Each row below holds a small network's activations on one input, seen along a few directions.
Each table varies a few parts of the input and shows all the possible inputs, shuffled.
A made-up example of a description, with smaller parts first: one of 5 places around a ring, together with either a single point or one of 11 places around a ring or (one of 3 separate values, together with one of 6 places along a line).
Shared parts are said once, and a part with two or three values counts as separate values.
In the rows, 128 means zero.

A family of inputs:
r1: [ 70 189 165 168 130 156 141  73 100 191 158 180]
r2: [168 129 154 160 106 176 111  53 144 139 125 144]
r3: [ 58 133  15 149  64  26 149 241  80 125 170 103]
r4: [214 133 162 185 117 161 143  28 128 128  98 174]
r5: [ 53 216 119 234 125  73 209 109  47 153 135 210]
r6: [233  97 176 103 185 124 157  94 158  99  52 143]
r7: [164  56  66  84  52 139  58 158 170 115 165  50]
r8: [220  58  76 107  68 123  90 134 154  99 125  78]
r9: [189  93 171  81 176 143 128 114 173 110  78 116]
r10: [ 74 176 131 145 204  29 224 185  79 125  85 173]
r11: [133 117 201  66 207 149 127 129 156 129  99 123]
r12: [ 92 150 183  85 208 122 158 139 130 160 108 149]
r13: [ 66 113  69  89  67 119  83 191 130 167 202  78]
r14: [112 154 182 146 133 180 110  68 127 158 147 150]
r15: [ 95 153  86 174 129 183 106 156 119  15 113 122]
r16: [107  81  93  71  75 147  55 175 155 134 190  53]
What do these inputs look like to the network?
> either a single point or (one of 3 separate values, together with one of 5 places along a line)
Which other rows does r3 become when the choice among 3 separate values takes its other values? List them by row number.
> r5, r10
Which other rows does r13 become when the place on the line of 5 takes its other values? List them by row number.
> r3, r7, r8, r16

A family of inputs:
r17: [ 64 165 130 139 111 142 120 123  99 186 178 147]
r18: [233  47 152  66 141 135  95 121 176 107  94  81]
r19: [107 124  96  97 150 120 123 196 125  83 119 107]
r20: [121 131 186  76 203 129 153 118 151 162 101 139]
r21: [182  99 177  93 188 167 114 119 161  70  79 110]
r22: [152 107 140  91 178 156 122 138 163  82  84 109]
r23: [125 179 139 210 113 125 163  81  99 140 117 187]
r24: [160  77  72  69 103  89 106 197 142 119 135  75]
r25: [141 126 129 141 111 202  91  81 151 103 128 122]
r26: [103 185 105 209 105 111 168 105  70 142 135 184]
r27: [148 171 147 199 133 144 165  43 109 140 101 189]
r28: [ 68 164  94 165 149  31 205 185  70 115 110 159]
r29: [222  66 141 113  72 182  67  63 165 126 140  95]
r30: [112 163 117 152 167  64 202 159  81 118  92 176]
r31: [178 166 184 200 143 154 156  24 108 127  97 191]
r32: [ 75 147 143  83 173  96 155 177 110 163 134 135]
r33: [151 124 222  78 214 140 145 100 149 150  97 141]
r34: [ 98 141 177  86 182 110 151 155 140 161 116 138]
r35: [129 117 131 101 158 136 120 173 153  81 100 108]
r36: [139 144 209 129 149 185 109  42 136 171 138 155]
r37: [204  56 115  64 131 124 104 139 179 119  99  79]
r38: [118 135 120 152  93 183  89 118 142 103 145 121]
r39: [ 87 159 164 140 119 156 116  99 128 184 159 150]
r40: [170 119 166 141 120 213  83  61 148  90 123 123]
r41: [ 59 184  83 224  88  79 172 132  60 141 154 166]
r42: [ 21 165 107 155  95 109 123 150  90 184 198 129]
r43: [ 53 143  62 166  71 135  96 168 106 103 186 103]
r44: [159 148 159 146 198  98 200 100 122 117  60 180]
r45: [ 31 149 120  96 155  62 157 203  99 161 152 118]
r46: [ 96 142  85 150  86 168  93 141 114 105 165 119]
r47: [109 150 173 129 139 175 118  62 138 184 143 152]
r48: [117  81  49  81  86  55 109 221 133 115 155  59]
r49: [193  75 105 112  62 171  76  82 169 138 146  93]
r50: [136 158 151 155 177  79 198 137 111 116  75 178]
r51: [ 63 126  73 110 133  86 124 221 115  80 138  91]
r52: [182  68 106  73 111 104 102 175 169 118 115  78]
r53: [150  94  61 121  37 137  80 142 133 139 184  89]
r54: [107  97  39 135  22 104  84 168 125 136 205  71]
r55: [171  85  96 123  44 152  75 119 160 138 164  91]
r56: [189 142 196 148 209 109 191  81 122 104  57 182]
What do these inputs look like to the network?
> one of 2 separate values, together with one of 4 places along a line, together with one of 5 places along a line
The inputs of r49 and r54 match in every part but the place on the line of 5. If r20 is changed in the same way as r49 into r54, which row does it become?
> r45
Which other rows does r33 become when the place on the line of 4 takes its other values? List them by row number.
> r18, r21, r56
Which other rows does r49 become when the choice among 2 separate values takes its other values? List them by row number.
> r37

A family of inputs:
r57: [115 156 155 139 185 103 173 131 104 114  95 160]
r58: [118 145 137 170 115 132 133 106 119 123 132 144]
r59: [110 124 111 118 112 146  97 159 126 105 150 106]
r60: [126 136  94 117 139 119 151 152 136 128 104 139]
r61: [110 107 100 112 107 147  88 153 144 101 149  87]
r62: [ 95 160 174 127 180 120 158 117 106 152 120 159]
r63: [129  98 109 110  89 119  99 134 137 146 161  92]
r64: [110 116 124  93 120 124 105 163 129 142 157 104]
r65: [115 157 170 152 154 113 159  93  98 159 128 165]
r66: [126 146  98 154 103 152 129 108 126 135 130 147]
r67: [130 114 120 116  94 118 107 139 119 150 163 111]
r68: [130  93  94  97 119 110 112 173 143 101 130  85]
r69: [ 94 170 161 153 172 142 152 111 104 114 114 162]
r70: [118 137 150 144 122 110 140 111 122 159 137 141]
r71: [130 121 107 142  87 140  99 135 117 114 156 113]
r72: [106 150 100 131 127 158 129 132 137 128 123 141]
r73: [ 97 149 140 147 139 138 132 130 129 116 124 138]
r74: [118 136 134 133 152 100 154 149 129 116 105 135]
r75: [130 110 105 103 124 109 120 178 125 106 132 104]
r76: [197  95 187  88 154 173 106  74 172 142 104 123]
r77: [115 165 158 178 146 136 153  87  95 122 122 169]
r78: [150 109 101 127  99 103 120 153 116 114 139 112]
r79: [197 105 174 115 146 196  99  70 168 104  99 125]
r80: [138 133 131 156 127  94 154 124 119 124 113 142]
r81: [110  99 113  86 115 125  97 157 147 137 155  85]
r82: [149  93  91 122  93 104 112 148 133 111 137  93]
r83: [217  91 168  99 158 157 120  88 167 105  80 124]
r84: [106 141 113 106 135 135 136 137 139 164 129 138]
r85: [ 98 140 153 122 147 116 139 135 132 153 130 134]
r86: [130 106  96 137  82 141  90 129 134 110 155  94]
r87: [126 138 111 128 110 129 137 113 129 171 136 144]
r88: [136 153 151 163 159  97 173 106  95 123 104 166]
r89: [146 133  92 139 115 114 150 127 126 135 112 145]
The inputs of r72 and r60 match in every part but one. If r86 is changed in the same way as r72 into r60, which row does it become?
> r82
What do these inputs look like to the network?
> one of 3 separate values, together with either a single point or (one of 2 separate values, together with one of 5 places along a line)

A family of inputs:
r90: [167 126 205 110 184 167 131  72 154 135  92 147]
r91: [174  76 112  88 104 168  71 136 168  93 133  76]
r92: [ 62 187 155 156 170 101 178 131  86 154 128 177]
r93: [ 87 157 123 151 151  68 174 161  87 127 123 150]
r94: [ 78 149  80 131 121  87 154 178 108 141 137 134]
r95: [181  54  93  79  57 163  45 136 171 122 169  53]
r96: [ 69 115  45 131  43  94  93 194 112 142 200  81]
r97: [ 63 136  64 139  90 100 119 194 106 113 165 103]
r98: [189 144 203 160 167 181 145  25 144 129  81 178]
r99: [187  89 129  83 134 155 107 121 173 122 104 107]
r100: [ 85 205 153 206 153 115 190  86  73 150 117 208]
r101: [194  97 173 103 163 135 128 103 154 107  89 122]
What do these inputs look like to the network?
> one of 2 separate values, together with one of 6 places along a line
